These are the activations of a small neural network, seen along a few directions. Each row is one input.
Each table varies a few parts of the input and shows all the possible inputs, shuffled.
Descriptions start from the smaller parts, as in this example, which fits no table here: one of 6 places along a line, together with either a single point or one of 9 places along a line or (one of 3 separate values, together with one of 5 places around a ring).
Shared parts are said once, and a part with two or three values counts as separate values.

Other details of the inputs vary at random and push rows far along three fixed directions, the same in every table; ignore that.

Rows:
R1: 4 9 -22 5 -8 -20 3 -22 -3 -19 -17 2 -14 -39
R2: 49 -15 -43 -34 88 -8 -8 -30 -81 -1 -52 12 -2 -25
R3: -2 10 78 22 -44 -29 8 19 50 -27 -27 31 7 8
R4: 38 -1 41 -10 59 -28 0 35 -42 -35 -56 24 36 11
R5: -38 2 -63 -8 -9 58 -15 -5 -15 52 97 -53 5 65
R6: -11 -13 -43 -1 18 23 0 -44 12 35 11 -8 -23 -35
R7: 7 -17 -55 -9 43 13 -11 -13 -21 10 -4 -26 -4 -44
R8: -26 2 -97 -9 -25 51 -2 8 -42 37 100 -53 12 50
R9: -1 0 -16 13 -14 -13 19 -11 -1 -14 -15 8 -27 -44
R10: 16 -1 -3 1 41 -13 3 12 -23 -12 -27 1 16 -10
R11: -11 -5 7 8 -7 0 5 -23 31 8 -12 13 -14 -32
R12: 34 14 28 -11 9 -35 -3 21 -32 -35 -34 22 21 10
R13: -36 2 -14 20 -45 7 6 -33 62 20 19 -9 -29 -48
R14: -24 6 38 28 -60 -13 6 2 70 -14 2 10 -13 -12
R15: 4 -25 -41 -7 44 25 -3 -45 -12 34 -2 -6 -17 -20
R16: -20 16 -40 -8 -50 28 -1 49 -30 8 83 -32 32 80
R17: 19 -4 54 -13 23 -12 -11 21 -8 -12 -33 24 1 15
R18: 21 -4 59 -8 20 -10 1 12 -6 -15 -36 25 12 18
R19: 41 -24 -34 -25 98 7 -15 -8 -64 5 -43 -2 12 -34
R20: -22 14 15 26 -80 -26 20 20 40 -31 8 4 -17 -27
R21: -5 9 75 24 -41 -28 12 16 49 -27 -24 31 6 11
R22: 40 -9 56 -18 50 -10 -2 11 -28 -10 -50 31 15 22
R23: -6 12 22 -4 -15 20 -4 40 -14 10 52 -4 50 113
R24: -14 -14 -44 -4 21 20 2 -44 10 38 10 -9 -22 -32
R25: -5 20 -5 -10 -28 14 4 63 -53 -7 62 -9 49 108
R26: 20 -2 55 -7 23 -13 6 9 -8 -10 -36 23 11 23
R27: -4 15 82 17 -46 -26 9 21 48 -28 -23 23 4 6
R28: -11 -19 -45 -11 14 25 -9 -38 16 33 14 -11 -24 -41
R29: 15 -13 4 -21 31 10 -10 -4 -8 12 -18 15 5 -6
R30: -1 10 75 19 -47 -25 5 24 53 -28 -25 29 7 8
R31: -10 -3 13 10 2 -3 2 -21 23 9 -9 2 -29 -25
R32: -37 4 -38 31 -42 -5 6 -12 53 -3 25 -35 -22 -61
R33: 7 -25 -35 -19 38 32 -15 -35 -11 27 -1 -15 -21 -31
R34: -13 6 -10 23 4 -19 14 -7 18 -11 -18 -8 -7 -44
R35: -30 23 -43 31 -61 -16 12 -33 41 -8 21 -21 -32 -52
R36: -37 9 -41 31 -56 -5 26 -22 30 -1 21 -14 -40 -50
R37: 4 -5 -66 -9 6 3 -9 -34 -17 4 10 -21 -19 -44
R38: 31 -6 55 -19 56 -14 -4 14 -35 -5 -50 31 8 28
R39: -7 16 27 -12 -11 20 -15 49 -23 11 51 -11 39 105
R40: -24 10 42 23 -59 -11 6 2 65 -13 5 1 -16 -15
R41: 35 -32 -14 -38 87 21 -24 -21 -50 21 -34 6 -14 -17
R42: 6 28 -15 -19 -26 5 -15 55 -45 -8 59 -21 56 104
Each input here is: one of 6 places along a line, together with either one of 3 separate values or one of 4 places along a line.
- The inputs of R1 and R37 match in every part but the place on the line of 6. If R4 is changed in the same way as R1 into R37, which row does it become? => R32
- The inputs of R23 and R15 match in every part but the place on the line of 6. If R10 is changed in the same way as R23 into R15, which row does it become? => R34
- Change only the place on the line of 4 in R23. List by row number the other rows that result. => R6, R22, R31
- A walk changes only the place on the line of 6. It starts at R38 and steps to R31. List the rest of the walk in order. => R5, R39, R17, R41
- Change only the choice among 3 separate values in R36. List by row number the other rows that result. => R2, R34

Rows:
R43: -26 11 -26 15 -42 6 3 -4 29 5 36 -23 -1 -4
R44: 3 -4 -28 -7 16 5 -9 -12 -8 7 1 -9 -2 -18
R45: -12 1 -22 8 1 3 0 -6 7 5 10 -16 -6 -18
R46: 23 16 59 -5 9 -31 0 36 -16 -30 -31 28 32 41
R47: -11 -14 -15 -2 21 27 -5 -16 5 28 15 -12 -7 0
R48: 9 -5 10 9 2 -21 10 -23 12 -15 -41 19 -24 -48
R49: 15 -7 13 -1 10 -22 6 -15 6 -14 -46 24 -21 -53
R50: 10 -1 -15 -19 8 19 -9 25 -43 5 29 -9 24 56
R51: -2 11 -11 -6 -1 11 -3 17 -23 5 32 -13 28 56
R52: -1 2 -16 -7 6 15 -1 25 -30 7 31 -12 25 50
R53: 6 18 60 7 -19 -28 12 47 0 -29 -17 25 24 36
R54: 13 -20 -14 -20 52 25 -11 -28 -23 31 -6 1 -4 8
R55: 13 -23 -19 -23 47 28 -15 -23 -16 31 -1 0 -2 -1
R56: 4 -3 15 7 -12 -20 8 -14 17 -16 -34 16 -30 -54
R57: -10 4 -23 3 -9 4 5 -16 -1 9 13 -7 -12 -6
R58: 9 -21 -8 -20 35 25 -13 -16 -13 24 0 -3 -9 4
R59: -8 -2 -28 3 -15 6 1 -10 7 5 15 -9 -7 -13
R60: -58 29 -9 41 -104 -4 8 2 78 -5 57 -33 -19 -15
R61: 3 19 64 14 -24 -31 11 48 12 -35 -17 18 30 34
R62: 20 -10 12 0 20 -18 2 -15 2 -17 -49 15 -20 -55
- The inputs of R53 and R57 match in every part but one. If R61 is changed in the same way as R53 into R57, which row does it become? => R51
- What do these inputs look like to the network? => one of 4 separate values, together with either a single point or one of 4 places along a line
- Change only the choice among 4 separate values in R54. List by row number the other rows that result. => R47, R55, R58
- Change only the place on the line of 4 in R62. List by row number the other rows that result. => R50, R56, R60
